Each row below holds a small network's activations on one input, seen along a few directions.
Each table varies a few parts of the input and shows all the possible inputs, shuffled.
Descriptions start from the smaller parts, as in this example, which fits no table here: one of 3 separate values, together with either a single point or one of 9 places around a ring or (one of 4 places along a line, together with one of 8 places around a ring).
Shared parts are said once, and a part with two or three values counts as separate values.

Other details of the inputs vary at random and push rows far along two fixed directions, the same in every table; ignore that.

A family of inputs:
r1: [-17  17 -19  -8 -20 -11 -36  40 -24   9   1  30]
r2: [ -2  20 -16  -8 -17   3 -34  29 -40   1 -12  30]
r3: [  1  -6  -2  -3  12  -5  22 -26  15   6   5 -15]
r4: [ -1  -7   0   5  -6  24  -5 -10 -13  -8  19 -19]
r5: [ 10 -13   8  18  13  16  17  -8  27  10  10   0]
r6: [ -4  -6  -9   0   4   4  15 -21   1  11  16  -4]
r7: [ -4  -5   4   2  -2  10   4 -12 -15   6  30  -1]
r8: [  2  19  -3  -7   4 -25 -10  11   1  -6 -29  10]
r9: [ -1  12   9  -9  -7 -16 -11  15   7 -23 -28  -8]
r10: [  6 -19   3  -9   8 -15   4  24  25   8 -20  15]
r11: [ -2 -11   9   1   0   1  17 -20  14  -8  16 -24]
r12: [ -6  -4  -2   7  -8  30  -7 -15 -28  14  47   3]
r13: [ -3  -7   2   8  -6  12   0 -13 -10   1  31  -7]
r14: [-12  -7  -8   8  -6  20  -2 -12 -23  18  50   5]
r15: [  2  12  11 -11  -7 -16  -9  15   3 -19 -24  -7]
r16: [-12   7  -3 -10  -6 -18  -6  17  10 -10 -17  -7]
r17: [  1   7   0 -18  -4 -29   8   9   3  -2 -26  10]
r18: [  4  14  -2  -4   8  -3  -1  -1  -2 -11 -28  -9]
r19: [-12  -6 -13  11  -8  22  -3 -17 -23  17  47  13]
r20: [-10   8   1  -4  -6 -18  -8  15   8 -14 -15  -5]
r21: [-19   5 -25  18   5  28  -9 -13 -14  15  43   6]
r22: [  9  -8  13  -2   1   4  20 -29   0  -3   6 -13]
r23: [  1   7   4  -5  -8  -4 -11  11  -3 -22 -24 -14]
r24: [-14  27 -26  -2  -6 -12 -36  30 -22  10  -6  34]
r25: [  1  -7   4   2  -1   5  13 -24  -7   1  19  -1]
r26: [ -4  13   6  -9  -8 -23 -14  23   2 -19 -23   1]
r27: [  3 -12  -3  22   9  20   9   0  19  17  22   9]
r28: [ -6  -1  -8   3  -7   8 -41  48 -14  17  -7  43]
r29: [-10  12  -2 -16  -9 -24 -12  26   5  -9 -23   3]
r30: [  9 -12  17  -2   2 -15  28 -22  18  -9   0 -27]
r31: [ -2  22 -21  -3 -12   3 -34  26 -36   1 -13  26]
r32: [  3 -29   6  13  10  18   3  -1  12  12  22   8]
r33: [ 13 -11  10  17  10  22  15  -9  24  11   7  -2]
r34: [ -1  -4  -5   5   5   3  14 -23  -1   4  18  -3]
r35: [  8   5  -3  -4   6 -16   2  31  29   9 -32  20]
r36: [ 18   5   8   3   4  -3   0  25  18   0 -44   7]
r37: [  1   3  -4   8   4  14  -1 -21  -7   8  16  -4]
r38: [  0  -9  17   2   3  -7  18 -20  22 -21  -3 -31]
r39: [ 16   2  23 -10  22 -20  38 -31  35 -21 -39 -36]
r40: [  5 -29   4  15   3  32  -5   2  -2  16  16   5]
r41: [-22   2 -28  13   6  28  -6 -11 -12  20  41   5]
r42: [  9 -14   8  -8   9 -25  -1  31  24   0 -30  18]
r43: [  5  -6   5   4   8   1  21 -28   5  -4  10 -10]
r44: [ 12  12   3  -9   6 -13   0   0  -2 -10 -37  -7]
r45: [ 23  -5  26 -13  14 -25  41 -33  28 -19 -37 -30]
r46: [ -2   4   4 -19  -4 -24   7  12   0   1 -15   3]
r47: [  9 -11   7   3  -4  15   7 -18 -11  -5  13 -22]
r48: [  4   1   8   1  18  -7  26 -27  21 -13 -10 -22]
r49: [ -6  22 -11  -5 -21  -3 -42  37 -31   0  -1  27]
r50: [ -3  -7  -3   7  -8  35  -5 -14 -34  11  40  -3]
Description of these inputs: one of 5 places along a line, together with either one of 2 separate values or one of 8 places along a line.
Q: The inputs of r21 and r39 match in every part but the place on the line of 5. If r42 is changed in the same way as r21 into r39, which row does it become?
A: r28
Q: Change only the place on the line of 8 in r24. List by row number the other rows that result.
A: r11, r14, r19, r20, r21, r30, r34
Q: A walk changes only the place on the line of 5. It starts at r6 and steps to r34. List the rest of the walk in order.
A: r43, r45, r31
Q: A walk changes only the place on the line of 5. It starts at r3 and steps to r24. List the rest of the walk in order.
A: r8, r37, r44

A family of inputs:
r51: [ -8  23  -7 -18  -7 -31 -14  22  -8 -10 -28   9]
r52: [  9   0   4  -6   7 -19   3  21  17   6 -31  18]
r53: [ 11 -15  12  -3   8  -7   8  15  24  -1 -26   1]
r54: [  9 -33   7  16  15  25  32 -33  20  21  33  -9]
r55: [-27  28 -35   6 -23  20 -58  33 -57  13  31  40]
r56: [  9  -2   7  -5  10 -15  11   9  22   4 -23   8]
r57: [-14  -6 -12  13  -4  30   0 -31 -23  10  54  -9]
r58: [  1  23  -1 -14  -9 -21 -17  17 -15 -16 -30   6]
r59: [  6  13   9 -11  -4 -13   3  -3  -6 -18 -25 -17]
r60: [ 16 -20  19   1  20 -10  45 -27  43  -4 -13 -26]
r61: [-11  -1 -17  18  -3  27 -18  12  -8  20  31  21]
r62: [  0   8   8 -13 -15 -21 -18  33  -5 -13 -22   9]
r63: [ -1  10   3 -13  -1 -21   5  -3  -1 -12 -17  -9]
r64: [  0  24  -1 -14  -9 -20 -17  19 -16 -15 -29   6]
r65: [ -2 -11   3   9   3  21  18 -43  -8  -1  36 -24]
r66: [ -9  -6 -10  16  -8  43  -4 -33 -29   6  53 -16]
r67: [ -1 -17  -2  18   6  25   6 -12  11  12  26  -3]
r68: [  7 -11  16  -9  11 -19  41 -41  24 -15  -7 -39]
r69: [ -9   4 -16  12  -5  16 -32  32 -11  16  13  32]
r70: [ 11 -10  12  -2   9 -10   7  13  24  -2 -25   1]
Q: Describe the family of inputs behind these rows.
A: either a single point or one of 9 places along a line or (one of 2 separate values, together with one of 5 places along a line)
Q: Change only the place on the line of 5 in r64. List by row number the other rows that result.
A: r51, r55, r59, r63

A family of inputs:
r71: [-12  19 -12  -7   5 -39 -20  48  23   1 -39  37]
r72: [-21   6 -18   2 -26  35 -36 -10 -57  -8  44 -14]
r73: [ -2 -30   6   1  21 -14  37 -23  43   7   5 -16]
r74: [ -4  43   2 -16 -22 -27 -41  31 -32 -40 -44  -3]
r75: [-17 -12 -33  16   7  31 -16   1  -7  32  38  22]
r76: [  6   3   0 -19  14 -28  48 -51   7   1  -5 -24]
r77: [  7  15   2  -3  14 -18  40 -51   7  -2   2 -18]
r78: [  0 -24  -8  15  -4  40 -22   8 -24  26  39  24]
r79: [ 25 -28  27  -7   4   1  38 -21  25  -5 -18 -31]
r80: [ 18  14  12  -3  -2 -22 -28  51   2  -8 -51  35]
r81: [-17  24 -34   7   1  23  -8 -28 -43  24  41  19]
r82: [  1  -2  -9  26 -14  47 -23   8 -22  17  40  17]
r83: [  5 -16  -6  22   2  49 -23   4 -27  22  33  24]
r84: [ 15 -16   6   3  32  -2  38 -29  40  -3 -25 -20]
r85: [ -3 -13  21 -14 -11  -7  20 -37  -5 -33  13 -54]
r86: [  2 -16  17   6  10  -1  30 -16  43  -5   6 -26]
r87: [-12   3 -19  30  -3  44 -23   6  -8  19  44  11]
r88: [  6  -1  11 -18  -6 -36 -23  57   3  -3 -43  36]
r89: [ 19 -12  19   2  20   6  36 -23  37  -9 -24 -35]
r90: [ 16 -21  28   3   0   0  31 -15  30  -7   1 -22]
r91: [  3  26  -9  -5  10 -37 -19  46  22  -7 -61  32]
r92: [-28  11 -33  -2  -7   2  -2 -19 -36  26  59  20]
r93: [-14  48 -17 -27  -6 -59 -12  25 -13  -4 -32  34]
r94: [  7   9  12 -10  -6 -30 -28  58   5  -6 -40  40]
r95: [ 29 -20  29   3  11  11  37 -27  23  -9 -23 -32]
r96: [-15  14 -14   9 -19  41 -36 -16 -58 -12  34 -16]
r97: [ -1  21  -8 -20  -6 -31 -27  59   7  -2 -57  21]
r98: [ -1 -25  14  -1   8  -6  32 -12  36   0   7 -27]
r99: [ 14 -30  25  -3  -2  -2  32 -14  24  -2   3 -22]
r100: [-26  12 -11   8 -27  28 -35 -10 -46 -14  55 -10]
Q: Describe the family of inputs behind these rows.
A: one of 5 places around a ring, together with either one of 2 separate values or one of 4 places along a line
Q: Which other rows agree with r84 in the place on the ring of 5? List them by row number.
A: r81, r83, r89, r95, r96
Q: Change only the place on the ring of 5 in r98. List by row number the other rows that result.
A: r86, r87, r89, r97
Q: Change only the place on the line of 4 in r75. List by row number the other rows that result.
A: r78, r79, r97

A family of inputs:
r101: [ 1  5 -1  3  2  4  0 -3 -2 -2 -1 -2]
r102: [ 5 -7  4  4  1  9  0 -5  0 -2  3 -6]
r103: [  6  -6   4   6   2  14   9 -15  -3   1   9  -8]
r104: [-3 -4 -1  1  2 -2  7 -7  4  3 10 -1]
r105: [-5  3 -4 -3 -2 -7 -7 10 -3  3  0 11]
r106: [-2  6  1 -2 -2 -2  1 -7 -6 -4  2 -5]
r107: [ -1  -5  -3   5   8   8  12 -16   9   6   8  -5]
r108: [ -7   6  -6   1  -9   4 -18  11 -16  -1   5   7]
r109: [ 3 -7  2  4  4  3  6 -4  7  7  6  2]
r110: [-1 -7  2  0 -4  2  4 -3  2 -1  9 -7]
r111: [ -5   7  -7   4  -6   8 -22  18 -10   0  -1  13]
r112: [ 5  2  2  2  1  4  1 -4 -4 -2 -2 -2]
r113: [-1 -8  5  0 -1  4  3 -3  1 -1  8 -7]
r114: [ -2  -8   2   3   4   2  10 -13   5   4  15  -4]
r115: [ 0 -5  0  6  5  4  6 -4 11  6  7  3]
r116: [ -1   2  -3   0  -4   1 -12  18  -1   2  -3   9]
r117: [ -3  11  -2  -4  -4  -5  -7   2 -10  -5  -4   1]
r118: [ -2  10  -1  -5  -4  -4  -7   3 -10  -5  -4   1]
r119: [ 0 -4  1  3  0  5 -2  6  5  2  2  0]
r120: [-2 -6  3  1 -2  2  4 -3  2 -1  9 -7]
r121: [ 2 -5  2  6  1  9  1 -5  2 -3  3 -6]
r122: [ -3  -8   1   3   4   2  11 -13   5   3  15  -4]
r123: [  1 -11   5   7   3  13   7  -7  11   2  10  -8]
r124: [  4  -3   2   5   3  10   9 -16  -1   1  10 -10]
r125: [-2  6 -5  0  1 -8 -9 16  3  4 -8 15]
r126: [ -8   9 -10  -3  -5 -10 -13  17  -7   3  -1  18]
r127: [ -4  13  -3  -4  -6  -6  -7   2 -10  -4  -3   2]
r128: [-3  0  0  1 -5  2 -4 -2 -7 -3  5 -5]
r129: [ 1 -1 -1  2  3 -2  1  2  6  6  2  6]
r130: [ -8   6  -8   1 -11   4 -18  10 -16   0   7   7]
r131: [ 6  1  3  2  1  5  1 -3 -4 -2 -3 -2]
r132: [ -1  -3   3   1  -3   3   2  -8  -3  -4   6 -10]
r133: [ 3 -4  1  3  2  2  1  3  4  6  1  8]
r134: [-2  7  0 -2 -3 -2  1 -7 -6 -4  2 -5]
r135: [-4 -3  1  0 -4  1 -1  3 -1 -1  6 -2]
r136: [-3  7 -5  0  1 -8 -9 17  4  3 -9 16]
r137: [ 4 -1  2  3  2  7  4 -9 -3  0  3 -5]
r138: [-12   8 -11   0 -11   3 -25  25 -17   4   6  18]
r139: [-3  3 -3 -4 -2 -6 -7 10 -3  2  0 11]
r140: [ 0  3 -4  0  1 -5 -5 10  3  6 -4 12]
r141: [ 3 -2  3  0 -4  3 -7 15  0  1 -7  7]
r142: [  1  -4  -3   4   8   5  12 -15   6   7   8  -5]
r143: [  7   4   8 -15   7 -26  14  -2  14 -10 -31  -8]
r144: [-3  6 -8  0  4 -3 -2  4  1  5 -5  8]
r145: [  4   0   3   0  -4   3  -9  10  -5  -4 -10   5]
r146: [ 1  0 -4  0  5  0  3 -2  1  6 -2  4]
r147: [ 10   6  12 -20   8 -40  22  -3  23 -16 -45 -13]
r148: [-3 -4 -1  0  1 -2  8 -7  4  2 10  0]
r149: [ -6   5  -4   0  -7   2 -16  10 -13  -3   2   5]
r150: [ -4  16  -5  -7  -8 -10 -11   9 -11  -5  -9   6]
r151: [ 3 -1  1  2 -1  4 -4  2 -1 -2 -1 -2]
r152: [ 3 -6  4  2 -1  6 -2  6  3  2 -1  0]
r153: [ -3  -3  -4   0   4   2  12 -17   2   3  12  -8]
r154: [-3 -1 -3 -2 -1 -6  3  0  2  2  5  4]
r155: [-10   8  -8  -1 -10   1 -24  25 -15   2   3  16]
r156: [ 5 -4  4  2 -2  7 -4  2 -3 -3 -4 -1]
r157: [ -2   0  -2   3  -2   5 -10  13   1   2   0   7]
r158: [  4 -13   6   5   2  12   7  -6   7   4  10  -8]
r159: [ -4   1  -5  -1   2  -2   8 -12   0   3   7  -4]
r160: [  8   5   4  -9   5 -17   6   8   9  -3 -29   5]
r161: [ 0 -9  5  0 -1  5  3 -2  1 -1  7 -6]
r162: [ 2 -3 -2  3  6  5  7 -8  2  7  3  0]
r163: [  4  -2   2   5   4   9  10 -17   0   0  10 -11]
r164: [  2   0   2  -1  -5   1 -11  19  -1   0 -10   9]
r165: [-1 -7  3  1 -3  2  4 -3  2 -1  9 -7]
r166: [  3   3  -2  -2   3  -4   0   5   1   3 -12   7]
r167: [  1  -9   6   2   0   9   5 -14  -2  -4  11 -14]
r168: [  4   6   5 -13   6 -25  13  -2  12  -9 -27  -7]
r169: [ 1  1 -2  0  1 -4 -6 12  1  6 -5 13]
r170: [ 4 -6  3  4  1  8  1 -5  1 -1  3 -6]
r171: [  0  -7   4   2  -3   6   7 -15  -1  -3  11 -14]
r172: [ -3  -3  -3   0   5   2  10 -16   1   3  11  -7]
r173: [ -1  13  -4  -1  -2  -3 -11  12  -5  -4 -12   9]
r174: [ 1 -6  5  0 -2  6  0 -7 -4 -5  6 -9]
r175: [  6 -11   6   6   2  14   5 -12   1  -1   8 -11]
r176: [ 1  5 -1  2  1  3  0 -3 -3 -2 -1 -1]
r177: [ 3 -8  3  4  1  7  3 -1  6  3  5 -4]
r178: [ 15   6  20 -25  12 -49  27  -1  31 -22 -60 -18]
r179: [-1 -1 -5  4  7  4  7 -9  5  5  4 -1]
r180: [ 0  2 -6  1  5 -1  3 -3  2  6 -1  3]
r181: [ -1  10   0  -6  -4  -4  -7   3 -10  -5  -5   2]
r182: [ -3  -4  -4   0   3   2  12 -19   2   3  13  -8]
r183: [  0   2  -2   2  -2   5 -10   8  -4  -2  -3   3]
r184: [ 2  1 -1  0 -1 -2 -5 13  1  6 -6 15]
r185: [-1  6 -1 -3 -4 -3  1 -8 -6 -3  2 -5]
Q: Describe the family of inputs behind these rows.
A: one of 5 places around a ring, together with either one of 8 places along a line or one of 9 places along a line
Q: The inputs of r107 and r123 match in every part but the place on the ring of 5. If r160 is changed in the same way as r107 into r123, which row does it become?
A: r141
Q: The inputs of r108 and r138 match in every part but the place on the ring of 5. If r156 is changed in the same way as r108 into r138, which row does it become?
A: r164
Q: The inputs of r178 and r118 match in every part but the place on the ring of 5. If r162 is changed in the same way as r178 into r118, which row does it become?
A: r112
Q: Change only the place on the line of 9 in r101. List by row number the other rows that result.
A: r103, r112, r124, r131, r137, r163, r173, r176
Q: Change only the place on the line of 9 in r183. List by row number the other rows that result.
A: r102, r111, r121, r145, r151, r156, r170, r175

A family of inputs:
r186: [ -1 -32   9  14   7  22  36 -48  14  12  54 -25]
r187: [ -9 -22  -1  17   5  28  23 -41   7  12  60 -19]
r188: [ -6  10  -5 -17  -8 -32 -14  36  -2   0 -26  24]
r189: [ -4  14  -6  -9 -10  -7 -34  42 -14  -4 -25  18]
r190: [ 19  14  23 -24   7 -36  40 -38   9 -29 -44 -42]
r191: [-12   4 -23  23  -2  38 -22   2 -21  24  42  25]
r192: [  2  11   3  -7 -15 -10 -31  42 -14  -6 -22  24]
r193: [ 20  -4  18  -4  22 -20  37 -21  41 -14 -41 -25]
r194: [-21   0 -21  11  -6  19 -15  -3 -11  13  42   8]
r195: [ -7 -14  -8  13 -12  35 -21   4 -25  15  39  11]
r196: [ -3  20  -2  -5 -15  -9 -36  46 -13  -9 -26  22]
r197: [ 11 -13  22 -18  16 -37  44 -20  41 -16 -34 -33]
r198: [ -8 -11   1  10  -1  29  17 -60 -20  -7  55 -37]
r199: [  4  14  -8  -9   0 -18 -18  35  -5   6 -35  33]
r200: [ -9  -2 -22  17   4  35 -14  -3 -16  24  34  17]
r201: [  2  20 -10  -4  -3 -16 -26  41 -10   7 -28  40]
r202: [ 21 -10  30  -9  11 -21  32 -15  40 -29 -43 -41]
Q: Describe the family of inputs behind these rows.
A: either one of 2 separate values or (one of 3 separate values, together with one of 5 places around a ring)
